Each row below holds a small network's activations on one record, seen along a few directions.
After each row come some of the record's fields: DAFA, PUDU, BANO, MAFA, TANI, NUG.
Not every record has every field; a missing one is left out.
The largest differences between rows may come from other fields.
(in the rows, 500 means zero)
Random noise pushes rows far along 9 fixed directions. That doesn't count. These rows show it; they differ only by the noise:
564	584	438	613	370	668	475	455	378	677	407	563	563	768	624	499	425	452	658	635	526	691	582	460	497
469	528	354	613	621	614	631	379	408	510	331	537	428	667	393	411	339	527	579	601	567	532	742	490	498
588	613	598	513	458	416	246	490	663	481	514	622	409	572	502	528	500	447	590	424	563	474	356	402	589
458	533	416	311	495	407	500	633	630	508	455	479	526	384	424	486	482	397	503	437	410	401	679	605	489
362	546	371	275	667	483	574	500	568	552	369	515	375	416	458	559	531	463	557	494	458	377	781	548	572
478	537	439	684	411	569	546	376	378	507	549	457	573	554	702	665	563	563	631	659	529	606	551	621	426
548	457	545	478	399	553	353	635	462	567	612	567	741	577	661	459	516	431	502	494	362	578	259	523	440
610	475	475	672	265	562	507	653	398	551	606	482	836	618	629	475	431	437	583	664	380	616	434	637	378
270	464	358	395	773	584	611	317	399	406	430	481	472	420	480	470	514	560	458	452	558	468	644	618	433
419	644	464	334	490	414	329	397	670	587	397	529	202	461	372	462	601	600	603	478	584	438	547	417	525
653	554	530	728	368	289	503	649	673	351	617	487	565	441	440	626	448	474	653	660	448	328	548	628	532

495	582	542	258	342	537	417	531	459	634	455	465	550	429	776	727	634	264	458	291	536	649	587	485	522 -> {DAFA: kam, PUDU: palo, MAFA: tasi, TANI: voze, NUG: livof}
615	431	587	465	506	462	500	707	573	597	519	507	420	458	578	640	575	468	401	473	262	426	416	304	613 -> {DAFA: kam}
618	519	437	711	576	658	641	507	408	609	347	605	451	796	477	496	319	473	618	679	470	548	692	361	627 -> {DAFA: mibar, PUDU: toru, BANO: zepu, MAFA: lukam, TANI: gemo, NUG: revar}
389	406	325	490	664	630	799	390	277	584	363	469	423	524	648	639	513	532	467	570	447	538	807	513	504 -> {DAFA: res, PUDU: palo, MAFA: tasi, TANI: voze, NUG: livof}
576	487	530	485	497	649	548	588	432	498	464	513	762	644	462	328	291	276	385	381	507	668	538	518	524 -> {DAFA: res, PUDU: muk, BANO: kip, MAFA: tomak, TANI: gemo, NUG: pugi}
476	389	449	358	581	487	580	649	499	574	545	550	607	458	653	570	536	418	442	487	286	428	549	578	565 -> {DAFA: nur}
418	467	515	289	624	600	478	579	399	556	426	581	579	517	456	376	485	412	497	471	519	448	436	415	521 -> {DAFA: kam, PUDU: muk, BANO: zepu, MAFA: guz, TANI: gemo, NUG: valo}
589	554	588	610	508	569	254	355	490	431	478	678	530	748	413	246	322	431	494	343	739	623	261	391	517 -> {DAFA: nur, PUDU: toru, BANO: zepu, MAFA: vuku, TANI: vumap, NUG: les}
378	471	408	502	580	529	664	407	406	538	485	436	392	410	560	618	626	642	556	646	500	427	636	547	494 -> {DAFA: res, PUDU: toru, BANO: zepu, MAFA: vuku, TANI: vumap, NUG: les}
622	536	650	718	493	309	358	564	728	315	578	459	306	392	395	665	542	607	511	525	409	334	289	328	530 -> {DAFA: kam, PUDU: toru, BANO: zepu, MAFA: nepu, TANI: vumap, NUG: zap}
568	589	479	497	575	446	631	677	604	565	376	568	391	552	287	528	409	457	738	754	479	263	771	438	716 -> {DAFA: res, PUDU: toru, BANO: zepu, MAFA: lukam, TANI: voze, NUG: livof}
462	436	519	636	590	433	487	385	493	378	634	533	455	443	580	578	590	648	517	558	520	411	348	558	501 -> {DAFA: nur, PUDU: toru, BANO: zepu, MAFA: vuku, TANI: vumap, NUG: les}
515	532	617	563	627	585	320	376	494	401	521	610	492	611	445	379	456	503	456	365	648	555	244	375	528 -> {DAFA: zote, PUDU: toru, BANO: zepu, MAFA: lukam, TANI: gemo, NUG: revar}
474	430	455	464	461	394	459	520	543	459	538	493	482	420	446	405	510	567	432	445	455	441	423	536	389 -> {DAFA: zote, PUDU: muk, BANO: zepu, MAFA: guz, TANI: gemo, NUG: valo}
483	471	502	439	556	493	528	508	466	487	476	524	499	479	470	463	492	471	460	461	525	463	502	479	512 -> {DAFA: res, PUDU: palo, MAFA: tasi, TANI: voze, NUG: livof}
433	430	488	269	778	504	481	551	598	481	406	615	418	505	199	175	375	473	348	328	482	369	468	384	584 -> {DAFA: zote, PUDU: toru, BANO: zepu, MAFA: lukam, TANI: vumap, NUG: lif}
499	397	502	519	656	561	575	570	388	489	509	604	600	563	630	576	469	438	516	555	412	426	457	465	574 -> {DAFA: res, PUDU: muk, BANO: zepu, MAFA: guz, TANI: gemo, NUG: valo}
294	616	507	228	632	477	384	369	568	402	504	501	509	311	601	645	638	400	559	315	646	471	556	649	516 -> {DAFA: nur, PUDU: toru, BANO: zepu, MAFA: vuku, TANI: vumap, NUG: lif}
554	438	459	531	521	531	530	414	461	500	401	487	368	549	516	467	419	474	275	256	505	628	562	380	448 -> {DAFA: res, PUDU: muk, BANO: val, MAFA: berim, TANI: gemo, NUG: revar}
585	409	488	553	351	507	520	643	481	518	584	463	716	528	454	320	408	465	386	474	388	575	412	560	384 -> {DAFA: zote, PUDU: toru, BANO: zepu, MAFA: lukam, TANI: vumap, NUG: lif}
429	606	399	553	475	346	652	412	653	343	480	345	403	319	320	559	470	559	596	579	611	405	850	746	479 -> {DAFA: nur, PUDU: muk, BANO: kip, MAFA: tomak, TANI: vumap, NUG: les}
584	498	522	554	436	565	378	482	437	533	430	600	524	686	488	358	370	430	480	410	572	609	382	359	462 -> {DAFA: res, PUDU: muk, BANO: zepu, MAFA: guz, TANI: gemo, NUG: valo}
440	518	537	276	547	440	410	623	647	486	544	547	617	463	186	122	433	492	499	507	519	389	387	585	521 -> {DAFA: nur, PUDU: muk, BANO: kip, MAFA: tomak, TANI: gemo, NUG: pugi}
565	548	589	393	431	465	487	734	573	544	577	513	709	448	491	521	522	337	574	579	447	405	484	575	614 -> {DAFA: res}
395	621	443	449	505	628	574	359	434	673	370	475	346	583	292	333	542	654	667	730	681	523	635	439	536 -> {DAFA: res, PUDU: toru, BANO: zepu, MAFA: lukam, TANI: vumap, NUG: lif}
454	589	501	434	411	525	506	690	523	478	544	412	819	422	470	526	488	365	657	671	436	457	552	698	454 -> {DAFA: res, PUDU: toru, BANO: zepu, MAFA: nepu, TANI: vumap, NUG: zap}
503	433	476	383	523	391	546	604	575	454	534	482	531	368	485	496	502	435	375	371	416	416	557	583	490 -> {DAFA: zote, PUDU: muk, BANO: val, MAFA: berim, TANI: gemo, NUG: revar}
374	484	489	292	661	606	536	500	368	722	470	643	438	555	734	666	693	539	699	703	455	410	506	449	679 -> {DAFA: zote, PUDU: muk, BANO: val, MAFA: berim, TANI: voze, NUG: livof}
459	627	430	407	509	728	473	486	373	622	327	560	678	697	732	649	407	228	646	472	515	702	716	517	542 -> {DAFA: zote, PUDU: toru, BANO: zepu, MAFA: nepu, TANI: voze, NUG: livof}
451	441	458	537	391	485	459	403	389	404	506	394	505	403	525	467	518	565	379	354	559	601	417	514	241 -> {DAFA: kam, PUDU: muk, BANO: zepu, MAFA: guz, TANI: gemo, NUG: valo}
502	479	404	445	282	529	509	487	482	639	443	343	456	462	459	364	523	563	312	382	433	692	557	485	302 -> {DAFA: res}
461	494	430	652	503	685	482	348	298	724	430	584	393	770	747	635	574	688	717	787	425	634	428	364	485 -> {DAFA: ditag, PUDU: toru, BANO: zepu, MAFA: nepu, TANI: vumap, NUG: zap}
333	569	507	257	623	602	413	482	443	550	398	521	508	475	462	482	560	465	600	516	563	466	479	456	490 -> {DAFA: kam, PUDU: toru, BANO: zepu, MAFA: nepu, TANI: vumap, NUG: zap}
554	508	568	566	400	648	549	563	379	544	589	479	805	610	626	488	463	388	528	591	499	664	442	589	521 -> {DAFA: res, PUDU: muk, BANO: kip, MAFA: tomak, TANI: gemo, NUG: pugi}
548	350	452	663	609	460	612	430	441	392	532	523	455	509	677	653	462	512	339	383	393	515	522	493	489 -> {DAFA: zote, PUDU: palo, MAFA: tasi, TANI: voze, NUG: livof}
527	406	534	445	525	626	459	503	353	574	447	548	522	593	608	443	478	437	328	329	458	640	357	321	457 -> {DAFA: kam, PUDU: palo, MAFA: tasi, TANI: voze, NUG: livof}
660	422	441	760	359	386	524	612	549	461	510	532	513	632	250	227	288	610	517	649	429	435	441	482	392 -> {DAFA: nur, PUDU: muk, BANO: zepu, MAFA: guz, TANI: gemo, NUG: valo}
506	429	470	585	543	480	556	486	459	433	550	532	571	536	407	339	430	573	484	566	521	455	446	582	452 -> {DAFA: nur, PUDU: muk, BANO: val, MAFA: berim, TANI: gemo, NUG: revar}
413	496	476	463	440	428	535	464	555	624	616	443	382	397	673	684	754	711	606	710	363	456	488	579	532 -> {DAFA: ditag, PUDU: muk, BANO: kip, MAFA: tomak, TANI: gemo, NUG: pugi}

Here are new rows. What are their fields?
529	578	518	404	453	468	601	643	492	405	459	455	721	408	410	518	395	220	542	464	623	436	730	649	538 -> {DAFA: kam, PUDU: palo, MAFA: tasi, TANI: voze, NUG: livof}
614	525	565	613	493	441	533	566	621	532	547	545	432	574	470	550	485	535	580	647	430	439	501	449	672 -> {DAFA: zote, PUDU: muk, BANO: kip, MAFA: tomak, TANI: gemo, NUG: pugi}
573	587	516	469	398	509	487	474	591	560	424	449	416	536	515	551	460	391	427	353	525	647	651	443	564 -> {DAFA: res, PUDU: muk, BANO: kip, MAFA: tomak, TANI: gemo, NUG: pugi}
624	659	695	682	545	496	294	365	551	283	528	632	522	622	519	604	398	329	607	363	810	527	370	433	650 -> {DAFA: res, PUDU: toru, BANO: zepu, MAFA: lukam, TANI: voze, NUG: livof}
362	411	431	465	571	392	522	368	588	343	573	382	416	323	265	241	512	725	296	390	504	473	426	623	318 -> {DAFA: nur, PUDU: muk, BANO: kip, MAFA: tomak, TANI: gemo, NUG: pugi}
503	495	406	355	366	615	520	538	448	691	372	420	529	552	474	339	448	425	335	355	437	705	622	455	393 -> {DAFA: res}
442	529	539	432	584	491	577	509	527	492	498	448	410	377	405	551	594	545	520	560	536	387	553	461	576 -> {DAFA: kam, PUDU: toru, BANO: zepu, MAFA: lukam, TANI: vumap, NUG: lif}
590	666	556	482	272	545	350	426	539	653	445	487	439	593	632	607	556	390	540	408	618	704	538	422	550 -> {DAFA: res}
434	512	591	557	489	522	437	252	470	465	633	416	381	402	831	808	756	614	414	391	540	664	351	491	505 -> {DAFA: res, PUDU: muk, BANO: kip, MAFA: tomak, TANI: gemo, NUG: pugi}
544	588	613	632	442	396	436	369	585	379	561	408	319	363	551	738	641	557	482	435	625	489	450	444	530 -> {DAFA: kam}
604	471	558	357	538	484	466	687	604	493	479	559	608	496	510	497	385	220	330	223	404	500	540	441	609 -> {DAFA: res, PUDU: toru, BANO: zepu, MAFA: lukam, TANI: vumap, NUG: lif}
528	478	519	338	442	641	410	604	439	759	478	590	598	655	601	377	526	436	474	496	389	623	371	396	546 -> {DAFA: zote}
494	472	374	383	474	502	540	497	503	671	339	523	327	574	394	340	446	544	434	456	444	539	643	395	467 -> {DAFA: zote, PUDU: palo, MAFA: tasi, TANI: voze, NUG: livof}
466	460	519	621	534	510	699	470	368	490	582	420	468	392	637	744	677	632	579	735	495	413	541	544	533 -> {DAFA: kam, PUDU: muk, BANO: val, MAFA: berim, TANI: gemo, NUG: revar}
595	551	609	751	514	492	423	407	530	369	588	586	536	652	476	500	401	528	634	606	645	507	369	528	584 -> {DAFA: nur, PUDU: muk, BANO: kip, MAFA: tomak, TANI: vumap, NUG: zap}
468	568	503	446	412	453	414	467	553	601	517	515	388	481	468	475	617	610	625	613	559	447	450	487	518 -> {DAFA: zote, PUDU: toru, BANO: zepu, MAFA: vuku, TANI: vumap, NUG: les}
397	664	565	450	559	666	538	397	365	550	453	494	567	536	437	495	577	486	729	727	769	496	546	524	603 -> {DAFA: kam}
629	591	614	674	520	273	452	527	727	199	591	527	523	420	223	447	363	421	552	481	689	291	493	605	605 -> {DAFA: zote}
397	650	576	439	436	553	520	427	444	486	568	405	608	377	503	593	659	484	669	641	727	495	536	634	529 -> {DAFA: kam, PUDU: toru, BANO: zepu, MAFA: lukam, TANI: vumap, NUG: lif}
